a =
[[-14   5  34 -64  -5  27 -15 -18  20  -8  20   6  30  35]
 [  2 -11  22   8   4  26   5  -5  23  -7  13   1  -6  10]
 [-28 -12  17 -56 -22   9 -26 -28  -5 -23  -2 -16   8  15]
 [-10  -1 -28  -2 -13 -32 -11  -2 -34  -3 -23 -14  -9 -21]]
Indices start at 0.
The entry in row 0 and column 2: 34
Report the top entry of the column that holds the largest entry.
35
The entry directly below 23 is -5
Report the entry in row 1 and column 0.
2
Report the bottom-right entry.
-21
The entry directly above -10 is -28
The entry directly below the largest entry: 10
Report the entry in the bottom-left corner.
-10
The entry just right of -1 -> -28
Report the entry in row 2 and column 1.
-12
The bottom entry of the column that holds the smallest entry -> -2
Report the entry directly below -16.
-14
Report the entry just left of -6.
1
Report the entry just left of -16.
-2
Report the entry in the top-left corner.
-14
Report the entry just left of 26.
4
Report the entry just right of the smallest entry.
-5
The entry in row 0 and column 1 is 5
Report the minimum.
-64
The entry just right of 26: 5
The entry at row 1, column 1 -> -11
Report the entry directly below -18.
-5
Report the entry just right of -8.
20

array([[-12, -16, -24, -44, -49, -41, -29, -39, -37, -22, -32, -28, -39],
       [-13,  12,  47,  43,  38,  41,  46,  52,  39,  30,  31,  18,  32],
       [-16,  23,  38,  46,  29,  40,  38,  23,  37,  12,  30,  27,  27]])
The last entry of the smallest entry's row: -39
The largest entry in the last column is 32
The first entry of the smallest entry's row is -12
The fourth entry from the end, reading row by row -> 12
Which number is the smallest entry in the last row? -16
Which number is the entry just right of the centre entry? 52
The 3rd smallest entry is -41
Which number is the bottom-right entry? 27
Which number is the entry directly below 52? 23
The top entry of the column that holds the smallest entry: -49
Which number is the entry directly below -28? 18
Which number is the third entry on the diagonal from the top-right corner? 30
Which number is the entry directly above the centre entry? -29
The entry just left of -44: -24
The entry directly below 43: 46
The second entry in reading order is -16
Which number is the 3rd entry on the main diagonal? 38
The 4th entry, reading row by row is -44
The entry directly below the smallest entry -> 38
The top entry of the column that holds the largest entry -> -39
Which number is the first entry of the largest entry's row? -13
Which number is the entry just left of the centre entry? 41

Read these off the row that follows.
1) Which number is the entry just right of 25?
2) Which number is the entry just left of the smallest entry?
[-37, 24, 25, -45, 40, 34, -33]
1) -45
2) 25
